These are the activations of a small neural network, seen along a few directions. Each row is one input.
In each table, some parts of the input vary, and every possible input appears once, in random order.
A made-up example of a description, with smaller parts first: one of 6 places along a line, together with either a single point or (one of 2 separate values, together with one of 5 places around a ring) or one of 11 places around a ring.
Shared parts are said once, and a part with two or three values counts as separate values.
In the rows, 128 means zero.

Other details of the inputs vary at random and push rows far along two fixed directions, the same in every table; ignore that.

A family of inputs:
x1: [125 132 133 125 131 121 129 130 126 132 129 125]
x2: [125 125 128 122 125 127 127 131 127 119 129 128]
x3: [125 133 133 124 131 129 135 130 127 130 132 129]
x4: [137 102 120 166 154 180 161  80  75 103  66 107]
x5: [127 126 128 128 118 126 126 136 134 122 132 135]
x6: [128 131 136 128 127 124 123 125 132 130 129 128]
x7: [130 126 123 121 123 126 129 129 125 122 128 123]
x8: [104 104 101 192 163 137  96 164 117 151 101 230]
x9: [129 124 126 136 126 128 124 130 134 127 140 120]
x10: [131 124 123 135 127 128 124 130 132 129 139 119]
x11: [125 129 128 127 124 130 137 122 134 132 133 132]
x12: [132 131 130 126 129 119 126 131 129 136 129 127]
x13: [129 130 130 126 131 122 129 130 125 133 126 124]
x14: [123 127 129 124 126 130 137 125 133 132 134 132]
x15: [126 128 127 119 118 125 130 134 127 122 133 123]
x16: [129 122 121 134 129 128 123 133 129 131 138 120]
x17: [125 130 131 123 130 132 138 125 126 130 132 128]
x18: [ 96 103 103 187 166 131  81 169 111 149  94 222]
x19: [122 130 135 125 129 124 123 129 129 131 129 127]
x20: [125 128 125 120 128 126 124 129 127 122 129 126]
x21: [129 132 136 129 129 122 127 129 134 130 130 130]
x22: [126 128 132 122 128 129 122 128 133 125 127 126]
x23: [124 127 128 120 128 128 124 129 130 121 129 127]
x24: [123 130 130 121 128 126 120 131 132 126 129 128]
x25: [127 129 138 126 131 124 129 128 131 129 128 127]
x26: [124 130 135 124 128 126 121 129 133 129 129 128]
x27: [126 128 129 129 130 123 122 129 123 134 124 128]
x28: [122 123 125 131 130 128 125 132 127 127 139 118]
x29: [128 130 131 125 126 128 122 126 135 125 127 127]
x30: [136 127 123 120 121 127 131 124 126 120 128 117]
x31: [128 131 134 127 126 126 122 126 134 128 128 127]
x32: [124 134 129 125 130 125 131 135 126 134 134 133]
x33: [131 128 121 122 127 123 120 133 131 128 130 132]
x34: [124 129 137 126 129 125 123 128 131 130 129 129]
x35: [130 134 134 128 128 129 134 127 131 129 132 131]
x36: [134 127 124 127 118 128 130 130 129 122 128 125]
x37: [143 115 127 143 125 155 149  98 106 101  97 101]
x38: [128 135 127 123 128 124 132 134 127 136 134 130]
x39: [132 132 131 130 129 121 127 129 132 134 128 128]
x40: [123 122 130 132 129 129 123 133 134 127 142 122]
x41: [125 127 130 119 118 126 130 134 130 120 133 124]
x42: [128 126 123 123 119 126 129 135 125 124 129 126]
x43: [126 130 125 129 123 126 133 126 136 135 135 138]
x44: [138 135 132 126 128 127 137 123 128 128 127 116]
x45: [126 125 129 122 124 126 125 132 132 120 132 132]
x46: [126 132 136 126 132 125 131 133 132 130 131 130]
x47: [133 128 126 127 125 129 123 125 133 121 127 129]
x48: [130 127 132 118 126 132 129 122 130 116 128 118]
x49: [131 126 122 124 118 124 126 136 129 126 131 129]
x50: [129 132 126 117 125 125 122 129 130 130 129 120]
x51: [131 136 133 129 128 122 129 132 135 132 133 131]
x52: [131 130 129 126 127 123 123 126 127 135 127 124]
x53: [132 135 131 129 127 127 132 129 132 132 134 133]
x54: [127 122 123 131 128 129 126 130 126 129 137 113]
x55: [133 128 123 125 122 123 124 132 132 124 132 131]
x56: [132 129 124 122 126 126 121 128 130 130 126 124]
x57: [130 130 123 128 124 129 136 123 131 135 132 130]
x58: [138 118 122 141 137 151 148 104 106 122 105 117]
x59: [132 132 131 128 126 123 123 126 130 133 128 126]
x60: [131 133 134 130 128 121 127 129 134 132 130 130]
x61: [132 134 127 124 128 124 131 133 129 137 134 131]
x62: [127 123 129 135 127 132 127 127 133 124 139 117]
x63: [130 128 122 125 125 129 138 123 128 135 130 127]
x64: [131 133 132 127 124 125 122 124 134 129 128 125]
x65: [129 131 134 134 133 127 131 130 131 128 127 133]
x66: [134 131 126 125 126 128 123 125 131 127 125 123]
x67: [123 131 127 122 128 124 119 133 130 129 129 129]
x68: [132 132 129 127 125 125 122 126 131 131 127 125]
x69: [129 127 128 125 122 127 127 128 132 119 131 130]
x70: [132 132 128 121 124 123 122 127 131 134 130 121]
x71: [124 130 136 125 132 123 129 130 128 129 128 125]
x72: [126 134 132 124 132 123 133 131 126 130 130 124]
x73: [125 127 125 121 124 125 127 131 125 121 130 127]
x74: [131 129 126 125 120 123 124 131 135 122 134 132]
x75: [127 132 135 126 130 130 134 129 129 129 132 130]
x76: [134 135 129 127 127 127 134 128 130 133 132 128]
x77: [129 132 128 127 132 125 131 132 125 133 126 126]
x78: [124 129 133 125 129 128 122 127 127 128 125 125]
x79: [125 128 122 124 125 128 137 126 127 136 132 129]
x80: [124 133 134 125 133 124 131 134 130 130 131 129]
x81: [131 131 128 127 125 127 122 126 135 126 127 127]
x82: [126 124 130 124 120 129 129 133 130 119 130 129]
x83: [127 131 131 127 127 130 135 126 133 132 135 135]
x84: [130 127 123 120 126 127 125 127 126 123 127 122]
x85: [131 132 134 130 126 124 123 124 132 131 128 127]
x86: [126 129 132 124 129 132 136 125 129 130 134 132]
x87: [135  98 121 166 153 183 165  75  78  99  63 102]
x88: [129 128 128 124 126 128 124 127 134 120 129 129]
x89: [124 131 133 125 129 123 124 127 125 131 128 124]
x90: [134 129 123 124 125 126 123 127 132 124 129 127]
x91: [122 130 125 122 125 128 138 125 127 133 133 127]
x92: [120 123 128 129 129 127 123 135 132 128 143 121]
x93: [129 132 126 119 125 127 136 127 127 136 136 126]
x94: [133 133 128 126 130 123 131 131 128 134 128 125]
x95: [133 132 126 127 126 129 135 125 130 135 133 131]
x96: [127 131 128 123 127 124 121 129 127 133 127 124]
Each input here is: one of 8 places around a ring, together with either a single point or one of 11 places along a line.
Changing only the place on the ring of 8 turns x13 into x12. The same change can be made to x96. Which row results?
Answer: x70
Changing only the place on the ring of 8 turns x43 into x63. The same change can be made to x85. Which row results?
Answer: x52
Changing only the place on the ring of 8 turns x87 into x57. The same change can be made to x23. Which row results?
Answer: x90
Change only the place on the ring of 8 in x55. List by row number the other rows that result.
Answer: x2, x7, x30, x45, x69, x73, x74
Which other rows agree with x28 in the place on the ring of 8? List them by row number.
Answer: x1, x4, x15, x18, x20, x32, x67, x72, x73, x89, x91
Change only the place on the line of 11 in x5. List by row number the other rows that result.
Answer: x6, x11, x21, x29, x31, x35, x65, x69, x83, x88
